Each row below holds a small network's activations on one input, seen along a few directions.
Each table varies a few parts of the input and shows all the possible inputs, shuffled.
Descriptions start from the smaller parts, as in this example, which fits no table here: one of 5 places around a ring, together with either a single point or one of 11 places along a line or (one of 3 separate values, together with one of 6 places along a line).
Shared parts are said once, and a part with two or three values counts as separate values.
(in the rows, 128 means zero)

Other details of the inputs vary at random and push rows far along three fixed directions, the same in every table; ignore that.

Rows:
R1: [156 154 158 162 142 117 183 168 146 168 102 151 168]
R2: [ 97 106 229 161 172 155 129 138 124  85  80  95 104]
R3: [ 78 154 158 106 124 109 163 134  84 130 109 152  79]
R4: [120 127  85 101  81 109 114 109  90 166 161 123 121]
R5: [189  99 107 143 137 136  83 114 194 133 145  83 160]
R6: [132 115  76  82  96 144 105 101  87 139 180 165 128]
R7: [ 65 113  96 152 125 153 118 115 140 100 135 123 118]
R8: [ 99 105 228 145 173 137 140 122 149  66  70 103 108]
R9: [117 107  99  91 100 128 106 109 100 168 157 140 139]
R10: [192 140 121 161 148 150 145 176 171 154 128 130 171]
R11: [102 111 139 105 110 117 117 121 121 118 115 130 132]
R12: [135 117 144 167 139 123  90 127 133 122 134  61 107]
R13: [ 78 134 182 133 162 125 147 133  92 112 120 127 107]
R14: [118 128 101  98 116 124 114 115 107  78 130 152 120]
R15: [136 175  87  84  92 136 173 150  99 168 141 182 134]
R16: [105 115  99  80 111 133 100  98 100 102 161 159 127]
R17: [114 123  93 116 124 118 101 118  99 143 174 106 116]
R18: [117 125 135 110 147 117 107 130 141 115 103 141 127]
R19: [195 123  52 118  87 138  88 117 158 125 170 119 156]
R20: [ 39 138 107 114 115 140 156 119 120 116 112 184  96]
R21: [119 106 194 161 143 127  68 101 137 126 104  48  85]
R22: [ 89 120 215 127 163 139 137 131 117 121  80 143 100]
R23: [140 118 127 132 109 143  98  99 107 118 150 102 118]
R24: [184  92 126 167 130 120  65 125 201 152 130  67 173]
R25: [156 126 104 105 116 149 152 131 128 139 136 140 133]
R26: [109 105 162 124 118 130 120 120 110 135 112 117 119]
R27: [ 89 144 159 117 136 118 158 119  78 111 132 165 102]
R28: [ 74 126 169 115 173 121 130 140 110  73  95 144 124]
R29: [186 136 120 174 128 107 130 150 166 181 132 105 162]
R30: [201 120 161 189 138 148 122 145 177 118 113  98 144]
R31: [131 145 103 179 140 146 198 149 198 118 102 156 146]
R32: [189 129  60 145 102 114  91 113 138 159 189 106 138]
R33: [187 150  71 126 118 120 156 140 146 172 164 136 156]
R34: [165 165 125 118 118 140 190 178 144 160 104 183 142]
R35: [124  93 163 155 141 119  92  94 129 114 129  48  88]
R36: [116 138 132  95 115 132 127 135 137 118 113 148 122]
R37: [177 122  99 230 135 147 123 134 227 119 117 102 152]
R38: [138 160 124 126 129 104 188 176 141 119  81 180 160]
R39: [137  91 135 131 158 123  80 102 156  97 115  86 133]
R40: [147 101  57 101 109 124  55  90 124 108 173 117 140]
R41: [ 92 113 134  97 125 142  95 116 113  89 131 114 118]
R42: [122 117 100 108 123 113 118 101 106 146 166 114 108]
R43: [118 120  73  93 116 129  89 123 113  97 146 119 133]
R44: [103  96 154 137 135 113  47  84 121 142 142  60  84]
R45: [119  96 175 126 158 145 120 108 126 120 118 117 115]
R46: [101 111 171 154 142  94 115 118 116 146 121  96 110]
R47: [147 175 103 109 116 122 220 160 111 145 131 181 133]
R48: [ 78 132 183 120 125 121 159 125  80 127  97 139 114]
R49: [ 80 141 101  55 119 120 168 127  83  87 119 188 115]
R50: [136 167 141 113 143 124 184 174 156 134  94 194 152]
R51: [123 118  96  88 115 139 116  95  95 150 169 128 130]
R52: [ 74 119 180 120 157 102 134 130 114  96  80 151 130]
R53: [152 174 136 136 133 134 197 159 117 135 127 192 154]
R54: [191 151 119 164 135 118 127 153 175 179 131 112 146]
R55: [ 74 123 179 113 163 135 136 138 115  85 105 144 125]
R56: [134 162 127 111 126 131 162 146 117 166 125 169 139]
R57: [142 161  89 118 112 130 161 157 107 146 150 146 134]
R58: [113 128  57  88  71 100 117 108  77 171 180 133 114]
R59: [176 157 163 166 150 140 193 161 157 133  94 132 149]
R60: [170 167 143 176 134 112 187 166 142 124 115 145 128]
R61: [119 117 177 155 147 150 104 124 118 111 117  76 118]
R62: [106  97 105  87 111 125  39  88 123 107 132  89 101]
R63: [134 133  88 109  90 126 113 102  89 129 170 129 110]
R64: [114 137 112 105 128 143 135 130  93 143 153 140 139]
R65: [159 111 110 225 130 131 127 141 231 147 107  92 163]
Each input here is: one of 5 separate values, together with either a single point or (one of 2 separate values, together with one of 6 places along a line).
Changing only the choice among 5 separate values turns R42 into R17. The same change can be made to R59. Which row results?
> R61
Changing only the choice among 5 separate values turns R3 into R35. The same change can be made to R50. Which row results?
> R5
List by row number the other rows that have the choice among 5 separate values in common with R23.
> R6, R14, R16, R19, R27, R30, R32, R37, R40, R53, R60, R63
Which other rows does R63 become when the choice among 5 separate values takes its other values? List them by row number.
> R4, R21, R47, R57
Which other rows does R56 become when the choice among 2 separate values takes its other values? List them by row number.
> R15
Start at R17 and move only the place on the line of 6, one step at a time. The first step leads to R13. Which rows follow, in order?
> R64, R10, R55, R28
Which other rows does R50 become when the choice among 2 separate values takes its other values? List them by row number.
> R36

Rows:
R66: [145 128 162 167 157 150 152 146 163 128 103 134 152]
R67: [147 147  94 148 104 125 166 156 173 149 111 158 144]
R68: [195 129  69 153  93 131 109 135 198 168 134 108 158]
R69: [168 146 117 116 130 103 153 163 148 161 117 159 171]
R70: [123 131 133 161 145 140 150 127 128  81 131 128 121]
R71: [191 154  51  93 108 109 117 151 112 147 177 129 161]
R72: [158 118  42  97  92 142  95 106 100 123 198 130 134]
R73: [129 103 170 174 170 131  69 128 161 132 117  57 128]
R74: [158 133  43 122 106 161 129 132 141 160 180 136 162]
R75: [212 150 138 156 133 134 128 167 163 123 114  93 143]
R76: [102  88  98  85 111 165  50  76  92 133 187  94 117]
R77: [124  96 164 179 160 120  74 118 169 129 108  61 129]
R78: [174  98  81 132 115 140  71  93 147 126 171  91 135]
R79: [116  95 158 187 159 119  77 117 174 125 112  61 129]
R80: [123 158 170 164 160  99 208 181 163 129  68 174 155]
R81: [147 134  35 119  93 103 125 130 158 167 164 147 164]
R82: [ 91 105 198 131 167 105  86 104 110  88 102  92  97]
R83: [194 144  53 171 119 108 111 152 170 135 164  96 158]
R84: [110 106  84  64  84 132  53  75  86 121 170 104  91]
R85: [ 57 124 204  74 130 121 150 115  72  91  81 159  84]
R86: [185 139 138 161 131 142 121 158 188 156 105 106 149]
R87: [150  91 163 180 158 140  90  98 168  91 118  67 120]
R88: [167 157 149 191 120 111 183 140 119 195 136 112 121]
R89: [155 149 118 163 127 126 156 149 176 117 108 127 125]
R90: [127 148 165 176 152 130 215 163 173 113  83 180 156]
R91: [103 126 118 104 124 100 130 122 108 128 125 153 130]
R92: [148 144  37 119  84 141 128 134 160 168 158 138 143]
R93: [  5 136 175 111 163 124 158 131  74  99 108 156  92]
R94: [147 164  95 140 122 150 164 171 157 157 121 143 143]
R95: [173 107 212 184 143 116 102 103 117 179 136  37 101]
R96: [108 117 145 140 124 134  97 112 115  87 121  87  87]
R97: [ 54 141 183  99 133 130 151 125  62  69  98 149  68]
R98: [112 108 111 135 117 132 131 103 137 110 140 140 130]
R99: [138  90 161 146 144 146  58  87 118  81 146  61 110]
R100: [155  91 186 150 137 131  73 115 169 128  93  63 122]
R101: [135  90 173 172 154 108  69 112 170 128 102  71 133]
R102: [ 99  99  69  74 102 108  53  75  82 125 179 109 106]
R103: [145 138 157 108 133 128 130 134 127 113 107 125 111]
R104: [172 131 146 150 139 133 153 138 161 124 112 144 158]
R105: [ 99 146  88  55  94 132 186 127  78 136 144 227 145]
R106: [ 98  94  91  65  74 133  50  73  96 141 160 109 106]
R107: [137 118 160 123 148 151 133 131 126 128 120 134 146]
R108: [ 85 168 114  76 133 123 171 160  82 145 138 191 137]
R109: [150 167 188 151 142 119 203 179 158 120  59 175 137]
R110: [174 150 115 117 130  99 156 161 145 151 119 157 168]
R111: [148 118  47  80  86 105  80 104 114 161 178 131 151]
R112: [148 165 190 141 156 135 204 193 151 136  62 167 140]
R113: [ 28 129 199  85 159 114 147 127  65 105  95 165 101]
R114: [147 148 103 134 103 124 155 141 154 137 110 150 137]
R115: [162 150 112 127 125 102 153 161 153 160 119 162 169]
R116: [121 161 163 182 170 155 215 180 160 118  96 167 151]
R117: [164  81 185 157 154 137  81 100 162 109 112  72 137]
R118: [ 36 128 189  94 135 138 147 121  79 102  87 160  80]
R119: [138  93 172 178 165 165  81 114 162 119 123  65 131]
R120: [178 133  64  97 115 161 121 139 129 168 180 137 168]
R121: [ 96 172  89  39 103 148 181 157  67 154 143 206 122]
R122: [ 25 133 171 109 155  99 161 117  76  75 102 162  84]
R123: [157 144  44 112  84 142 125 137 152 172 153 138 145]
R124: [188 143  55  87 111 105 118 142 128 158 168 138 160]
R125: [182 145 114 193 129 133 135 161 178 112 117  95 128]
R126: [204 150 133 166 129 133 128 166 167 121 113  96 139]
R127: [124 128 131 100 131 135 134 111 103 103 139 155 121]
R128: [ 86 165  61  73  74 119 192 133  94 131 136 218 116]
R129: [ 46 128 180 110 149 138 168 111  60  54 113 158  85]
R130: [ 98  95  81  73  74 128  54  69  96 131 162 110  98]
R131: [ 93  90 147 152 154 132  55 103 136 127 134  49 116]
R132: [142 105 182 156 175 132  67 130 152 135 117  52 137]
R133: [169 153  57 152  73 110 160 122 104 216 197 125 125]
R134: [106 107 118 144 132 148 125 112 139 122 139 126 129]
R135: [185 123  67  94  97 137 120 121 138 163 165 150 174]
R136: [187 113 135 176 137 137 129 139 192 140 116 122 165]
R137: [ 92 159  88  40 115 112 179 155  67 157 146 215 143]
R138: [ 39 121 192  93 125 126 149 115  85  99  80 164  84]
R139: [144 173 167 165 148 122 211 181 160 106  66 169 122]
R140: [157 108 198 204 137 116 104 100 123 176 135  41  95]
R141: [ 28 116 185 106 149 146 163 106  76  87 104 167  99]
R142: [148 142 134 139 134 152 115 151 150 148 118 111 132]
R143: [ 77 159  59  74  95  95 191 138  87 135 147 222 133]
R144: [150 108 164 179 162 113  73 125 147  97 117  53 121]
R145: [167 155 189 147 171 132 207 174 144 103  85 172 151]
R146: [ 60 103 143 133 128 155  81  99 118 115 131  83  85]
R147: [117 137 121 100 113 126 132 125 112 113 124 146  99]
R148: [112  90 162 105 141 144  78  88  78  77 148  88 100]
R149: [117 125 136 132 146 118 117 138 136 142 120 127 135]
R150: [105 108  72  69 100 112  52  86  64 116 189  98 108]
R151: [149 142 125 159 141 100 152 149 166 134 102 134 156]
R152: [153 124 133 164 133 135 159 137 172 130 110 143 158]
R153: [ 81  84 141 133 137 138  87  70 116  78 144  97  91]
R154: [163 160  89 141 131 101 165 161 151 136 126 155 151]
R155: [174 132  59 106 102 150 118 126 140 165 172 147 168]
R156: [102 151  69  90 111 106 142 134  76 115 160 163 120]
R157: [ 33 137 188  96 143 148 148 127  74 103  95 153  78]
R158: [148 149 178 165 156 128 208 165 158 110  79 182 154]
R159: [118 105 107  99  74 116  76  62  40 193 207  82  85]
R160: [ 82  76 151 127 128 136  82  65 112  92 131 101 105]
What do these inputs look like to the network?
> one of 5 places along a line, together with either a single point or (one of 3 separate values, together with one of 6 places along a line)
Changing only the place on the line of 5 turns R80 into R69. The same change can be made to R123. Which row results?
> R112
Changing only the place on the line of 5 turns R95 into R159. The same change can be made to R75. Which row results?
> R126
Which other rows does R137 become when the choice among 3 separate values takes its other values? List them by row number.
> R107, R112
Which other rows does R142 become when the place on the line of 6 takes its other values? List them by row number.
> R84, R86, R106, R109, R126
Start at R156 and move only the place on the line of 6, one step at a time. The first step leads to R154. Which rows follow, in order?
> R151, R80, R77, R131
Which other rows does R86 become when the choice among 3 separate values takes its other values? List them by row number.
> R113, R155

Rows:
R161: [199 119  97 165 130 139 101 146 207 137 121 104 170]
R162: [ 90 115 178 145 157 135 135 123 130  84  95 126 106]
R163: [ 93 127 176 145 153 127 141 130 117  96 103 130 106]
R164: [146 134 170 155 142 120 142 146 143 140 106 117 127]
R165: [109  91 119 124 114 131  62  86 110 118 158  75 103]
R166: [101 120 203 146 154 122 127 127 121 111  90 108 108]
R167: [202 131  74 154 118 143 111 145 196 136 141 114 173]
R168: [106 116 198 139 167 125 121 128 123  95  94 116 115]
R169: [105  96  88 114 106 128  69  81 121 127 161  99 115]
R170: [106 134  56  60  86 124 112 111  87 142 170 158 123]
R171: [116  96 115 116 116 135  69  87 122 111 148  90 114]
R172: [ 98  89  97 107 111 145  68  82 118 101 155 105 115]
R173: [ 82 158 125 108 128 118 188 146 100 122 117 191 118]
R174: [158 122 166 158 158 128 125 144 165 112 100 111 144]
R175: [148 131 135 149 143 135 137 142 160 112 109 128 140]
R176: [116  85 100 106 112 135  51  84 130 118 149  89 119]
R177: [ 94 159 144  99 127 123 187 144  86 122 119 180 116]
R178: [211 143 109 168 124 129 131 151 170 178 141  99 154]
R179: [ 89 121  46  74  89 137 111 100 104 128 171 162 129]
R180: [210 170  31 122  98 128 157 168 160 169 165 164 174]
R181: [202 135 100 184 120 121 124 146 184 177 142  95 159]
R182: [137 140 146 163 141 121 148 142 147 141 111 120 134]
R183: [ 85 118 192 156 155 121 136 123 127 105  93 108 104]
R184: [212 138 113 168 122 126 121 149 177 183 136  94 159]
R185: [103 102 112 118 106 128  75  82  98 157 164  85 106]
R186: [108 165 127  83 125 120 191 155  80 134 125 200 132]
R187: [102 126 189 137 145 124 143 123 105 116 105 120 103]
R188: [150 170  94 124 114 124 191 167 118 151 136 177 145]
R189: [102 124 202 158 152 129 139 125 111 122 102 103  99]
R190: [104  89 114 103 113 130  59  86 116 117 147  95 110]
R191: [165 131 171 157 149 127 133 144 142 150 112 103 137]
R192: [ 94 153 134  94 122 118 179 147  93 125 114 181 122]
R193: [ 95 113 187 154 153 131 124 117 128  86  99 112 106]
R194: [107 119  57  53  96 139 104 104  97 121 168 164 138]
R195: [156 133 164 168 150 127 134 144 160 120 104 100 134]
R196: [120  93  88  87 113 136  64  88 116 118 159 108 127]
R197: [164 174 100 104 117 118 199 173 114 164 137 196 156]
R198: [153 137 162 171 143 125 149 146 147 137 114 112 126]
R199: [ 82 154 101  96 120 126 190 143 103 118 121 204 127]
R200: [101 149 139  89 132 120 173 145  88 120 119 177 126]
Changing only one part turns R172 into R198. The same change can be made to R161. Which row results?
> R164
Changing only one part turns R196 into R197. The same change can be made to R175. Which row results?
> R187
What do these inputs look like to the network?
> one of 5 places along a line, together with one of 8 places along a line
